These are the activations of a small neural network, seen along a few directions. Each row is one input.
Each table varies a few parts of the input and shows all the possible inputs, shuffled.
Descriptions start from the smaller parts, as in this example, which fits no table here: values(3) and (point or line(11) or (ring(5) and line(6))).
Shared parts are said once, and a part with two or three values counts as separate values.

Other details of the inputs shift rows strongly along two fixed directions, in all tables alike. That doesn't count.

A family of inputs:
R1: [-19 -18 -33 -22  17  -7 -31 -41  42   2  38  15   5  -9]
R2: [ -7  -1 -11  -3   1  11 -29  16  -9  -9  27 -17  18 -19]
R3: [-39 -13  -8 -20  41   5 -21 -20  15  20  46  -3   5   0]
R4: [ 25  17  31 -10 -36  -4  71 -54  13   3 -47  34 -38  15]
R5: [  7 -21 -26   2   2 -17 -44  39 -10   1  18 -15  14   3]
R6: [ 25  16  19 -18 -28  19  60 -72  26  -5 -59  29 -59  20]
R7: [  7   8  -6  20   5 -19 -20  56 -45  -1 -21 -30  12  28]
R8: [-22  -8  -2 -23  28   1 -16  -5  40  17  55  -6  13 -26]
R9: [ 18   6  24  18  -8 -19 -18  67 -26  -8  -8 -25   6   8]
R10: [ -5  -5  -3  -8  12   5 -34  44 -13  -4  30 -17  15  -1]
R11: [  7  14   6   4 -25  42  65 -77  23 -10 -65  37 -43   5]
R12: [  8  15   6  20  16   7 -11  56 -46  -1 -16 -29  21   1]
R13: [ -6 -27 -30   6  11 -17 -35  34 -14  -1  10 -18  15   8]
R14: [ 15  13  32  11  -4   8  32 -17 -20  -1 -54   1 -31  24]
R15: [-50 -22 -19 -36  26  20   1 -81  50   8  45  12  -7 -24]
R16: [ 16  11   1  30 -27 -10 -10  61 -35  -5  -4  -3  39  -5]
R17: [-31 -23 -21 -30  15 -24  -8 -70  58  19  59  36  13 -18]
R18: [-44 -30 -24 -45  30  -8  -9 -58  53  18  36   6 -10   8]
R19: [ 13  27  14  25 -13  24  31 -14 -35 -13 -46  -3 -16  -1]
R20: [-34 -29  15 -44  18 -20  -1 -54  52  29  57  21   1 -10]
R21: [-39 -18 -33 -18  37  -9 -19 -73  46  17  38  19   0  -2]
R22: [ 29   0  -6  31 -17 -24 -19  62 -27  -6 -11 -16   5   5]
R23: [  1  -1  -3 -11  15  10 -26  38  -6   0  21 -21  22 -14]
R24: [ 27  27  34  12 -22  19  46  -4  -5 -12 -35  12 -34   5]
R25: [ 16  10  22  14 -13 -11  -1  65 -44  -6   6  -9  25   1]
R26: [-16 -21   0  -7  20 -12 -33  39 -15  -2  12 -26  15  11]
R27: [ 16  -4 -15  32   2 -17 -23  48 -45   0 -21 -21  10  19]
R28: [-28 -10 -21  -6  10   0 -27 -14  47  15  50   7  16 -18]
R29: [ 11   2 -24  28  -2 -13 -26  52 -40 -26 -25 -16  22  10]
R30: [ 31  11  32   2 -21  11  22   4 -16 -13 -49   0 -29  16]
R31: [ 20  30  30   5 -33  33  72 -75  24 -12 -41  29 -50 -16]
R32: [ 27  23  42  -9 -25  22  79 -52  11   2 -39  33 -26 -11]
R33: [-19  -1 -25  21  15   1 -39  32 -17   8  14 -15  32   2]
R34: [ 26  25  29  18 -39  10  46  -5 -28 -15 -30  11  -3 -13]
R35: [ 28  -6  -1  24 -23 -33 -11  60 -40  -1  -6  -7  23   4]
R36: [-27 -16 -29 -17  11  11 -35 -19  38  11  42   7  16 -13]
R37: [ 15  15  19   9 -10  25  35   8 -28 -19 -46   1 -23  14]
R38: [-25 -14 -12 -26  16 -23 -19 -18  47  19  46  -1  -3   0]
R39: [ 19  17  18   6  -6  29  40   4 -22 -15 -53  -3 -15   0]
R40: [  2   0 -22  17   3 -27 -38  35   1  -8  24  -7  23  -6]
Each input here is: line(5) and ring(8).
- The inputs of R18 and R4 match in every part but the line(5) part. If R11 is changed in the same way as R18 into R4, which row does it become? => R16
- Start at R35 and move only the line(5) part, one step at a time. The first step leads to R22. Which rows follow, in order? => R5, R13, R27
- Change only the line(5) part in R26. List by row number the other rows that result. => R9, R14, R20, R30

A family of inputs:
R41: [ 15  16  -1   6 -12  17  12   2 -11 -13 -37   1 -13  10]
R42: [ 24  18  28  -3 -20   8  27  13  -9  -7 -27   1 -12   7]
R43: [ -8  -5 -19  26  23 -20 -50  78 -45  -1   8 -43  30  15]
R44: [-20 -16 -18 -10  -5 -21  -8 -53  47  13  38  31   4  -4]
R45: [  1  -1 -14  21   3  -8 -57  83 -31 -11  28 -36  42 -11]
R46: [-21 -12   6 -28  19   1  -7 -25  38  21  48   3  -5  -8]
R47: [ -2 -11 -17  11  11 -14 -46  71 -31 -14   4 -36  19  13]
R48: [-7 -5 -7  4  2  7 -1 -9  1  5 14  1  8 -9]
R49: [ 17 -11  -1  -7  -5 -33 -10  17  15  12  20   4   8  -2]
R50: [ 13   9   7  10  -5   5  28 -15 -15 -15 -49   1 -28  18]
R51: [-22  -9  11 -29  21  -5   0 -46  38  18  41   9  -7 -13]
R52: [-25 -19   5 -42  19  -2  -7 -39  50  13  54  10  -7 -12]
R53: [-25 -17  -9 -26  19  10  -2 -62  46  10  11   8 -29   3]
R54: [ 33  -1  -5  14 -20 -15  23 -11   2  -4 -53  12 -28  21]
R55: [ 17  23  13  23 -14  17  35 -15 -12  -8 -34   7 -14  -1]
R56: [ -8  -5 -21  16  20 -23 -49  80 -43  -6   4 -41  37  16]
R57: [ 26  23  30   9 -31  21  44 -18   0 -12 -41  13 -31  -6]
R58: [ -6 -14 -23  12  13 -21 -50  80 -46  -6   4 -39  38  16]
R59: [ 19  21  23  12 -23  18  37  -3  -4  -5 -29   6 -22  -4]
R60: [ -8  -1  -6   2   5  12 -14  13   7   1  15  -2  15  -8]
R61: [-34 -11  -3 -22  23   0  -5 -30  37  21  46  11  12 -18]
R62: [-12 -10   0  -7   3  -7 -15   6   3   7  31  -5  15 -18]
R63: [-16 -13 -28  -6  16  -8 -39  27 -13   2  24 -16  30   1]
R64: [ -8   1 -14   4  15  -1 -23   0  -5  -1   9  -9   5  -3]
R65: [-31 -18  -8 -31  12  -4  -4 -31  34  18  47  10  14 -17]
R66: [ 16  10   2  13 -10  17  17  -1 -24  -7 -43   8  -9  10]
R67: [ -4 -13  -3   0  -5 -46 -36  35   1  10  42   0  27   7]
R68: [ 23  13  29  -5 -21   6  40  -6 -14  -4 -33   9 -13   7]
R69: [ 16  20  11  20 -13  11  18  -4 -15 -13 -27   1  -6  -6]
R70: [ 38  10   8  16 -33 -17  27  10   0  -3 -30  15  -9  -3]
R71: [-24 -13 -19 -21  21   9 -25 -37  35   8  32   3  -7  -9]
R72: [ 10  11   9  13   0  12  28 -13 -14  -4 -53   5 -23  21]
R73: [-13   1 -13   2  10  -4 -19  17  -3  -1  22 -10  29  -9]
R74: [ 18  18   4  12  -9  12  26 -17 -16 -18 -43   8 -22   7]
R75: [ -6 -20 -24 -16   3 -16  -5 -46  55  16  33  24   1 -15]
R76: [ 11  17   2  16  -1  15  15  -2 -19  -7 -38   5  -9   9]
R77: [ 18  17   6  10 -12  26  23  -9  -8 -10 -46  10 -22  10]
R78: [-33 -33 -22 -29  28  -7 -18 -39  29   9  31   2  -4   3]
R79: [ 18  12   3  15 -13  18  27 -18 -20  -6 -43   8 -22   9]
R80: [ -6   3  13 -15   8  -8   4  -1   6   8  16  -1   7  -1]
R81: [  1   2 -20  20  10  -3 -47  69 -33  -6  11 -32  24   4]
R82: [ 24  18  32   2 -14   3  38  -7 -12 -11 -29   8 -20   4]
R83: [ 15  20  21  14 -16   5  24   2 -14  -7 -22   1  -8  -9]
R84: [ -5  -5 -14  20  18 -19 -47  63 -38  -6   2 -38  23  11]
R85: [-34 -28 -16 -26  28   4  -6 -49  33  20  18  11  -8   7]
R86: [ 19  14   8  11 -20  16  18   4  -8 -21 -25   3 -10  -4]
R87: [ 13  19   0  20  -2  12  16  -5 -20  -6 -34  -1 -14   8]
R88: [ 21  15   4   7 -16  19  22 -11  -9 -21 -42   7 -27   7]
R89: [ 24  15  31   2 -17   8  18   9  -8  -7 -20  -1 -18   1]
R90: [ -3 -16 -19  18  13 -21 -56  77 -47  -6   7 -41  31  11]
R91: [  5  -6   4  13   6 -21 -40  87 -46   4  29 -34  39   1]
R92: [ -8   1  15 -10  13  -3   8 -16  12  15  22   1  -4  -3]
R93: [ 24  24  39   5 -15  14  52 -18  -8  -1 -43  17 -24   8]
R94: [ 21  10  -7  22 -29 -17   7  -6 -11  -9 -33  19 -11  20]
R95: [-32 -28 -20 -19  28  -2 -14 -38  26  19  27  -1  -7   6]
R96: [ 20   9   2   7 -16  14  25 -17 -19 -18 -43  10 -21   7]
R97: [ 23   6  26  -2 -17   0  27   6 -19 -10 -20   5 -11   3]
R98: [-27 -11 -14 -17  19   0  -9 -37  32   4  41   8   8 -17]
R99: [ -3 -18 -27 -19   6 -13   1 -62  54  15  14  29 -17  -3]
R100: [ 18  15  19   5 -23  10  25  10  -7 -16 -20   3 -13  -6]
R101: [ 12   7   7  11  -5  16  16   7 -12  -8 -48  -2 -21  21]
R102: [ 17  18  22  10 -21  18  28  14  -8  -6 -29   7  -9  -3]
R103: [ 21  12  12  20 -39 -23  21   3  -6  -5 -21  21  -5   7]
R104: [ 16  11   5  10 -21  12  24  -1 -16 -11 -30   6   2  -1]
R105: [-19 -19   9 -33  14  -3  -1 -46  35  19  41  11  -6 -12]
R106: [ 22  11  32   1 -17  11  39  -5 -14   1 -33  14 -15   7]
R107: [ 17  13  23   8 -22  15  40  -6 -13  -2 -34  16 -10  -3]
R108: [-31 -20 -16 -22  27   7  -9 -46  42  17  23   2 -20   6]
R109: [-26 -26 -23 -15   7 -29 -14 -53  44  16  23  22 -11  18]
R110: [-7  2 -7 -6 -1 10 -4 -2 14 -3 11  0  9 -8]
R111: [  4   0  -1  20  -4 -12 -25  73 -41   0  17 -26  34  -8]
R112: [ 16  13  16   8 -21  27  48 -39   0  -5 -42  26 -19  -1]
R113: [-26 -16   6 -34  22   3 -10 -23  42  22  48   8   2  -8]
R114: [ -6  -9   0  -7  -2  -7  -5  12  -3  -2  23  -2  13 -14]
R115: [-26 -11 -13 -15  16  12 -12 -32  39  13  42   5   2 -15]
R116: [-30  -9 -12 -14  24   7  -8 -35  33  15  37  11  13 -15]
R117: [  3  -5 -14  23   0 -13 -50  78 -44 -10  21 -33  46 -10]
R118: [  3  -6 -20  17   7 -10 -49  61 -42  -9   9 -29  30   0]
R119: [-31  -7  -5 -25  17  -4  -1 -30  35  16  42   7  12 -17]
R120: [ 15  22   3  10 -10  14  28 -17 -15 -12 -47   7 -16  10]
R121: [ 19   8   7  12 -20  11  22  -2 -18 -18 -26   7  -4  -4]
R122: [-30  -7  -3 -16  20  -2  -1 -31  32  20  46   5   5 -18]
R123: [-35 -23 -21 -31  27   0 -20 -32  40  13  28  -2  -4   7]
R124: [ -4   0  -6  15   7 -24 -42  86 -38 -10  33 -32  45 -12]
R125: [-11  -1  -3  -9   1  -3 -16  29   6   2  27 -11  21 -11]
- Describe the family of inputs behind these rows. => line(5) and (values(2) or (values(3) and ring(5)))
- The inputs of R47 and R52 match in every part but the line(5) part. If R58 is changed in the same way as R47 into R52, which row does it become? => R68
- The inputs of R83 and R64 match in every part but the line(5) part. If R59 is changed in the same way as R83 into R64, which row does it become? => R81
- Start at R104 and move only the ring(5) part, one step at a time. The first step leads to R121. Which rows follow, in order? => R117, R48, R112
- Change only the values(3) part in R113. List by row number the other rows that result. => R93, R106
- Change only the ring(5) part in R43. List by row number the other rows that result. => R50, R56, R72, R84
- Change only the values(2) part in R54. List by row number the other rows that result. => R109
- Change only the values(2) part in R67. List by row number the other rows that result. => R49
